Each row below holds a small network's activations on one input, seen along a few directions.
In each table, some parts of the input vary, and every possible input appears once, in random order.
Descriptions start from the smaller parts, as in this example, which fits no table here: one of 3 separate values, together with either a single point or one of 11 places around a ring or (one of 4 places along a line, together with one of 5 places around a ring).
Shared parts are said once, and a part with two or three values counts as separate values.
In the rows, 128 means zero.

Other details of the inputs shift rows strongly along two fixed directions, in all tables alike. That doesn't count.

Rows:
row 1: [123 135 139 126 143 125 113 128 133 119 133]
row 2: [116 127 136  72 156 106  90 112 149 118 114]
row 3: [143 118 140  89 117 143 108 128 143 125  88]
row 4: [142 122 133 126 142 126 114 133 138 132 135]
row 5: [128 133 100 160 140 132 127 132 102 167 170]
row 6: [119 129 159  60 127 128 119 135 154 113  73]
row 7: [129 143 170  98  61 153 229 165 135 106  35]
row 8: [125 124 133 128 161 107 133 115 109 118 120]
row 9: [159 122 162  87 132 130 138 107 131 139  95]
row 10: [123 138 122 144 149 117 119 132 127 116 150]
row 11: [ 95 143  92 152 131 124 129 123 107 154 169]
row 12: [129 122  97 166 111 131 107 121 123 131 170]
row 13: [106 133 132 122 121 119 108 122 143 126 132]
row 14: [137 114 121 123 124 141 110 116 140 126 133]
row 15: [136 109  97 143 150 115 136 109 113 122 134]
row 16: [129 129 168  92 130 139 113 130 139 119  97]
row 17: [130 135  93 206  69 160 212 188 127 105 130]
row 18: [116 115 138  75 168  95 106  94 128 121 100]
row 19: [128 127  92 130 133 142 121 121 107 156 144]
row 20: [118 137 134 151 131 125 108 125 128 127 149]
row 21: [104 130 124 140 122 122 117 118 142 124 154]
row 22: [136 115 105 173 157 104 142 120 108 133 161]
row 23: [140 124 139 130 131 127 106 131 136 139 133]
row 24: [114 131 155  82 108 126 107 132 141 122  96]
row 25: [131 137 135 145 136 121 138  94 116 132 150]
row 26: [145 134 114 179  65 160 229 154 117 115 108]
row 27: [145 126 160 125  89 157 174 176 139 119  82]
row 28: [122 136 144  72 162 130  88 111 110 155 111]
row 29: [115 138 123 171 122 123 107 127 116 128 174]
row 30: [140 123 140 127 123 127 102 133 128 138 137]
row 31: [137 127 104 168 146 115 124 137 129 130 173]
row 32: [137 121  96 138 139 125 119 126 134 119 146]
Each input here is: one of 4 places along a line, together with either one of 3 separate values or one of 5 places along a line.
Question: The inputs of row 27 and row 21 match in every part but the place on the line of 4. If row 22 is changed in the same way as row 27 into row 21, which row does it become?
Answer: row 18
Question: Which other rows does row 1 become when the place on the line of 4 takes its other values? List them by row number.
Answer: row 4, row 6, row 17
Question: A walk changes only the place on the line of 5. It starts at row 29 and steps to row 20. List the rest of the walk in order.
Answer: row 16, row 1, row 10

Rows:
row 33: [139 117 174  34 157 111 104 125 158 107  59]
row 34: [124 124 118 161 154 108 109 111 124 113 164]
row 35: [116 139 108 156  99 134 215 167 118 114 101]
row 36: [124 138 126 148  90 148 213 169 105 108  79]
row 37: [116 146 129 144  92 148 194 202 126 119  91]
row 38: [137 128 177  78 144 116 105 105 146 122 102]
row 39: [134 121 100 150 123 134  97 109 141 138 173]
row 40: [120 136 129 132 132 135 123 149 114 131 124]
row 41: [150 115 112 159 148 121 112 109 138 130 170]
row 42: [116 135 116 147 143 112 129  87 114 146 168]
row 43: [105 138 123 151 119 122 101 101 137 136 177]
row 44: [147 116 102 131 145 129 128  98 120 146 149]
row 45: [155 119 144  70 146 141  89 127 135 150 106]
row 46: [106 129 107 153 131 122  95 111 127 122 167]
row 47: [118 153 145 156  85 152 183 177 119 133 114]
row 48: [147 118 148 125 123 127 137 138 131 113 101]
row 49: [131 128 121 146 129 133 118 142 112 144 143]
row 50: [130 117 101 151 146 115 122  95 105 142 159]
row 51: [120 121 164  27 133 127  91 125 162 116  62]
row 52: [124 122 115 139 120 126  95 113 130 131 152]
Question: The inputs of row 38 and row 42 match in every part but one. If row 48 is changed in the same way as row 38 into row 42, which row does it become?
Answer: row 50
Question: What is each input in this table made of?
Answer: one of 4 separate values, together with either a single point or one of 4 places along a line
Question: List by row number the other rows that have the choice among 4 separate values in common with row 52.
Answer: row 39, row 43, row 46, row 51
